These are the activations of a small neural network, seen along a few directions. Each row is one input.
In each table, some parts of the input vary, and every possible input appears once, in random order.
A made-up example of a description, with smaller parts first: ring(5) and (point or (values(2) and line(4)) or line(11)).
Shared parts are said once, and a part with two or three values counts as separate values.

Other details of the inputs vary at random and push rows far along two fixed directions, the same in every table; ignore that.

Rows:
x1: [-33  18  22  18 -10   1  -8  -4 -21  11  38   9 -19   3   3 -28]
x2: [-18   2 -17 -22  38  31   2 -22  14  12 -21  14  55 -13  21 -23]
x3: [ 30 -14  -3   0 -20 -26   7  26   1 -19 -13 -17 -10  11 -12  28]
x4: [  5  -9 -18 -23  32  19   7  -6  18  -1 -35   3  45 -12   8  -3]
x5: [  9  -6   5   3  -2 -15   2  11   0  -5  -3  -3  -7  -2 -10   6]
x6: [ 38  -9   0   1 -18 -21   0  16   5 -19 -17 -17 -14  11 -15  35]
x7: [-32  22  18  18 -10   2 -10  -7 -19  13  37  11 -21   7   3 -25]
x8: [-18   2 -18 -19  37  32   7 -24  14  12 -21  12  57  -6  22 -22]
x9: [ 31 -10  -6   0 -23 -21   3  18   5 -15  -9 -20  -9  18 -12  34]
x10: [ 37  -9   1  -3 -18 -18  -4  15   6 -17 -12 -15 -15  11 -16  38]
x11: [ 14  -3   5   2   0  -7  -5   9   3  -8  -4  -2 -10  -4 -14   9]
x12: [-28   7   3   9 -21  21   4 -24 -25  21  33  17 -47 -14  10 -17]
x13: [  5  -4   1   4  -5 -14   5  15  -2  -6   2  -7  -4   3  -4   5]
x14: [-27  17  26  14  -3   2 -15  -9 -21   7  33  16 -25  -5  -3 -29]
x15: [-26  24  26  15  -4   6 -13 -14 -19   7  36  12 -24  -2   0 -22]
x16: [13 -6  5 -1 -6 -9 -4  8 -3 -9 -7 -2 -7  2 -7  6]
x17: [  5  -9 -26 -15  33  16  11  -9  26   4 -33  -1  51  -4  13  -3]
x18: [  1 -12 -18 -22  30  10  14  -4  16   1 -35   3  47 -10  11  -6]
x19: [-32  22  20  14 -15   5 -11  -9 -24  10  35  13 -19  10   4 -24]
x20: [ 38 -10  -1   0 -13 -22  -2  18  12 -16 -11 -17 -16   8 -18  37]
x21: [ 41 -15  -7   2 -14 -25  -4  21  14 -17 -18 -15 -11   4 -19  34]
x22: [-35   2   3  19  -8  16   1 -18 -15  23  37  12 -52 -18  12 -15]
x23: [  7   0  -3   4  -9  -9   1   7   4  -3   5 -10  -4  10  -4  11]
x24: [-25   0 -17 -17  31  27  13 -15  11  13 -18   6  58  -7  27 -29]
Each input here is: values(2) and (point or ring(11)).
Changing only the values(2) part turns x11 into x4. The same change can be made to x21. Which row results?
Answer: x2
Change only the values(2) part in x22. List by row number the other rows that result.
Answer: x12

Rows:
x25: [ 13  -3  -2   2 -13 -17  -2  16   6  -9  -1 -15   2  13  -4  18]
x26: [ 14  -9  -3   0  -8 -19  -2  19   4  -7  -7  -5   0   3 -11  10]
x27: [-19   8   1   1   1  14  -3 -15  -3  13  24  10 -21  -5  -1   3]
x28: [ -3   0 -10 -13  37  11  12  -3  18   1 -23  -2  41 -10   9 -11]
x29: [ -5  -4 -16 -17  21  18   4  -9  15   3 -21  -1  49   3  16  -5]
x30: [-12   7   1  -4 -14  15   4 -10 -15   9  20   5 -22 -15   6 -13]
x31: [ 22   1   3  -2 -16 -11  -1   4  -1 -12  -9  -9  -2  18  -6  21]
x32: [ 25  -1   6  -1  -3  -9  -6   5   2 -14 -13  -4  -9   3 -12  18]
x33: [-12  12  13   1  -3   4  -8 -11 -16   3  10  17  -4   1  -3 -17]
x34: [-14   9  17   5   5   9 -17  -8  -8   0  16  10  -7  -5  -2 -13]
x35: [-17  11  16   5   7   2 -13  -2  -5   3  18   5  -5  -6   0 -16]
x36: [ 16  -6   0   3  -5 -20   7  17   2  -8  -8  -6   0   6 -13   8]
x37: [ -4 -18 -23 -12  27  15  21 -18  18  13 -22   3  28 -20  21  -4]
x38: [ 21  -9 -19  17 -17  -8   1   7  12   3  -8 -10 -23   5  -4  15]
x39: [ 16   0   0   3  -9 -18   8  14   3 -10  -2 -17   1  16  -7  15]
x40: [-26  -3   4   7  -6   9   6  -2 -19   9  11   6 -26  -4  13 -11]
x41: [-16   5  12   3  -3   4 -12  -5 -13   4  14  15  -2  -1  -3 -18]
Describe the family of inputs behind these rows.
Answer: values(5) or (values(3) and line(4))

Rows:
x42: [ 13  -9  11   5 -26 -13  -4  13 -18 -11   1  -2 -35   3 -10  14]
x43: [ 19  -4  10  10 -22 -21  -3  10  -8  -7   9  -1 -31  -1 -19  11]
x44: [-15  21  18   3   2  10  -6 -22 -13   4  17  14  -3  -1   1 -17]
x45: [-22  13  14   9   9   7   3 -10 -13   8  16  12 -14 -10   3 -25]
x46: [-10  -1 -17 -18  18  12  12   0  13   5 -13  -7  42  -1  18  -9]
x47: [ 16   1  14   5 -18 -19 -15  11  -3 -10  13  -3 -28   3 -18  21]
x48: [-23  16  13   3   8   7 -12  -6  -5   7  26  10  -5  -5  -2 -15]
x49: [ -7  -7 -10 -12  36  13   8  -5  16   3 -20   2  27 -15   9  -7]
x50: [ 25 -21 -13   2   4 -18   4  19  17 -11 -32 -13   8   6  -4  23]
x51: [ 37 -20 -19  -7  -5 -10   4  15  15 -11 -34  -8  10  -3 -12  18]
x52: [ 12   5  15   8 -25 -16  -2  11 -10 -14  13 -16 -22  19  -8  19]
x53: [ 11  -7  -9  18 -26  -7   6   4   0   4  16 -16 -48   1   0  24]
x54: [ -8  -2 -16  -8  22   8  -2  -1  18   7 -15   2  40   3  10  -8]
x55: [-19   6  11   3   3  11 -18 -10 -10   7  18  17  -7 -11  -3 -20]
x56: [ 35 -14 -13 -16  -8  -4   4   9  10 -17 -32 -13  15  11  -4  30]
x57: [  7   0   5  10 -32 -23  -5  18 -10  -7  13  -9 -20  22  -9  14]
x58: [ 29 -19 -17   4  -1 -18  13  18  14 -10 -36 -13   9   8  -3  16]
x59: [ 35 -20 -13  -7   5 -14  15  11  14 -12 -37 -10   5  -6  -5  21]
x60: [-22  16  13   7   5   5 -13  -4  -4   7  26   5  -2  -1   3 -16]
x61: [ -8 -10 -17  -6  24   7   1  -1  17   7 -16   3  38  -3   9 -11]
x62: [ 40  -9 -13  -8  -5  -7   1   6  13 -16 -35 -10  13   8 -10  25]
x63: [ -5   1 -20  -7  16   7   7  -4  15   8 -20   2  42   4  11 -15]
x64: [ 10   2   8   2 -25 -18  -1  18  -9  -9  16 -10 -26  10 -14  19]
x65: [-26  16  13   6  -6   8  -5 -13 -16   6  20   7   4  17   9 -18]
x66: [ -2   4 -18 -15  25  12  11  -5  16   6 -17   1  37  -8   7 -11]
x67: [-29   9  10   0   2   8   3  -5 -15  10  26  10  -5  -7   4 -21]
x68: [ -5  -7 -20  -4  18   7  10  -3  14   9 -21   4  39  -2  10 -18]
x69: [  8  -6  12   7 -18 -19   6  17 -14 -10   8  -9 -35   3 -11  17]
x70: [ 15  -1   9  17 -22 -23  -1  17  -5  -7  12 -10 -28   4 -15   8]
x71: [ -7  -7  -9  -7  32  10   7  -2  16   3 -20  -2  29 -12  14  -9]
x72: [ -6  -7 -14 -13  32  11   5  -3  18   5 -13   2  33 -15   4  -7]
x73: [  8  -5   9  10 -26 -21   2  20  -9  -8  16 -14 -26   7 -10  13]
x74: [ -8 -11 -17 -24  22  15  15  -7   9   6 -19   5  40 -13  14  -8]
x75: [ 37 -12  -8  -9   0  -5  -8   8  16 -17 -30 -10  11   7 -11  31]
x76: [-18  13  12   1   1  12 -22 -10  -9   6  19  16  -4  -5  -1 -17]
x77: [ -8 -14 -37 -21  27  35  22 -28  22  22 -25   4  26 -22  27   0]
x78: [ 24 -21 -15  -7   1 -14  19  21  12 -13 -31 -22  10   2   3  24]
x79: [ 16   6  18  10 -12 -15 -11   8  -2 -13  13  -8 -27  11 -19  23]
x80: [  1   1  -5 -17  29  17   0 -16  16   0 -18   5  36  -5   8   1]
x81: [-25  20  16  -2   2  13  -1 -14 -15   4  24   6  -2   5   5 -14]
x82: [ 33 -18 -18  -6   3 -16  14  18  19  -9 -27 -15  10  -3 -12  21]
x83: [ 16 -12  -9  11 -35   3  -3  -2  -4   4   6  -3 -52  -2  -7  24]
x84: [-21   7  15   2   7   6 -12 -11  -9   7  23  15  -8 -12  -2 -17]
x85: [-33  10  -7   7   3  27   7 -26  -6  25  28  10 -26 -15  15 -14]
x86: [-23   9  13   9   7   4 -10  -4  -5   8  25   7  -5  -7   2 -19]
x87: [ 32 -17 -20 -18 -11  -7   4  18  12 -13 -30 -13  15   6  -5  27]
x88: [-26  14  12  -7  -3  10  -4 -11 -16   8  24  13  -2  -3   7 -17]
x89: [ 16   6   9  14 -24 -22  -5  16  -4  -7  13 -12 -25  10 -14  11]
x90: [-22   7  19   3  12   8  -9 -13 -11   5  15  15 -13 -13   3 -17]
x91: [-25   6   9  -2  -6  14  -7  -9 -19   9  19  17  -4  -7   4 -23]
x92: [-18  21  13  13  -3   5  -7 -15 -12   7  16  10   2  13   4 -21]
x93: [-17  23  16  10   2   8  -5 -14 -10   5  20   5  -1   5   5 -19]
x94: [ 16  -7  14  10 -16 -14 -15  11  -9 -12   1   0 -36  -1 -16  14]
x95: [  2   1 -19 -17  17  17   1  -9  12   5 -24   8  38  -8   8 -13]
x96: [-33   6  11   9  -2   5   2  -5 -18   9  16  11  -4   4  13 -24]
x97: [-28   6  17  -2   3  10   2 -13 -21   8  16  14 -10 -10  10 -20]
x98: [ 33 -13 -11 -18  -2  -8  11   7  12 -16 -29 -16  17   9  -3  34]
x99: [ -2   3  -6  -9  28  14   1  -8  18   0 -14  -4  36   1  11  -2]
x100: [-20  17  17  11   3   7 -15 -12  -8   6  19  10   1  13   3 -14]
x101: [-18   9  13   7   2  12  -7 -14 -17   7   8  19 -12 -10   4 -28]
x102: [ 15  -1  13  18 -18 -22   2  15  -8  -9   5 -10 -34   4 -10   8]
x103: [  1   7 -11 -13  27  15  11 -13  14   2 -20   1  38  -3   8  -7]
x104: [ 19   4  10   7 -24 -21  -7   9  -7  -8  10  -3 -28   5 -18  14]
x105: [  9 -10 -14  22 -32 -10   3   4  -1   5  12  -8 -44  11  -1  21]
x106: [-31   6   7   8  -7   4  -1  -4 -15  11  23  11   2   5   8 -25]
Describe the family of inputs behind these rows.
Answer: line(5) and (point or (values(3) and line(4)))
Changing only the line(5) part turns x45 into x59. The same change can be made to x64. Which row results?
Answer: x88
Changing only the line(5) part turns x91 into x106. The same change can be made to x83. Which row results?
Answer: x105
Change only the line(5) part in x78. List by row number the other rows that result.
Answer: x42, x69, x96, x97
List by row number the other rows that have the line(5) part in common with x99.
Answer: x46, x52, x53, x60, x70, x71, x73, x78, x86, x89, x93, x102
Change only the values(3) part in x44. List by row number the other rows that result.
Answer: x80, x98

Rows:
x107: [ -6  13  12  -1  12   4 -13  -6   2  -2   7   4  13   2  -3  -7]
x108: [-16  16  18   0   8   3  -4  -6  -8   0  17   4   3   0   0 -11]
x109: [ 13  -2   4  -8  -2  -1   1   0  -3  -9 -10   1  -2  -3  -6   8]
x110: [ 19 -11  -6  -1   3  -3  -5   3   9  -4 -15   1  -8 -10  -9  12]
x111: [-22   1   4   8  -1   2   6  -1 -12   9  12   5  -7  -3   9 -19]
x112: [ 20  -2  -1  23 -30 -13   2   3  -2  -2  11 -13 -51  11  -8  28]
x113: [ 16 -11 -11   2  10  -9   2  10  15  -4 -23  -5  14  -1  -3   3]
x114: [ 17  -6  -5  -5   4 -10  10  11   7 -10 -24  -8  21   6  -1   5]
x115: [13 -6 -2  2  9 -9 -4  8 15 -5 -7 -7  2 -2 -9 13]
x116: [-21   4  -3   9  -5   4  -1  -2  -6  13  15   7  -3   0   6 -20]
x117: [  9  -3  -7  -9 -12   4  -4  -1  -1  -2  -4   1   2   3  -2   9]
x118: [  0 -13 -14 -11   8  10  12  -4   4   4 -15   1   5 -14   9   1]
x119: [ -5  -4  -1  -4   8   8   4  -7  -2   4  -2   8  -7 -16   3  -6]
x120: [  9 -14 -13  -7   8  -5  14  10  14  -3 -13 -13   9  -3   3  16]
x121: [  9   0  16   3 -28 -11  -5   6 -19 -10  13  -1 -35   5 -12  16]
x122: [ 15 -18 -23  -9  -3   3   5   3  13   2 -18  -4   4  -7   1  14]
x123: [-18   5   8  10   4  -1   4  -2  -9   7  11   7  -7  -6   4 -21]
x124: [  0   6   7  -6   8  10 -13 -10  -2  -1  -3  12   7  -4  -4  -6]
x125: [-12   9  11  -3   0   2   0  -1  -7  -1  13  -1   2   4   3  -2]
x126: [ -9   4  -9 -11  11  11  -1  -5   9   5   0   0  30   4   8  -4]
x127: [ -9   6   0   2  -9  -1  -4   1  -6   3   6   3   9  11   2 -10]
x128: [  3   1   5  12 -23 -15  -8  12  -4  -1  24  -8 -31   7 -11  14]
x129: [ 10   2   5   3   2  -9  -7   5   2  -8 -11   0  13   9  -6  -3]
x130: [-19   9  11   3  -4   2   2  -3 -16   3  11   6   3   7   7 -19]
x131: [ -8  12  -7   0   6  21   5 -24   4   9  -1   2  10   7  15  -4]
x132: [-8  2  1 -2 15  2  5 -1  5  3  4 -1  4 -9  3 -5]
Changing only one part turns x112 into x131. The same change can be made to x110. Which row results?
Answer: x124
Describe the family of inputs behind these rows.
Answer: values(2) and (point or (values(3) and line(4)))
Change only the values(3) part in x111. List by row number the other rows that result.
Answer: x118, x120
Start at x116 and move only the line(4) part, one step at a time. The first step leads to x111. Which rows follow, in order?
Answer: x123, x113
Change only the values(3) part in x129. List by row number the other rows that result.
Answer: x107, x124
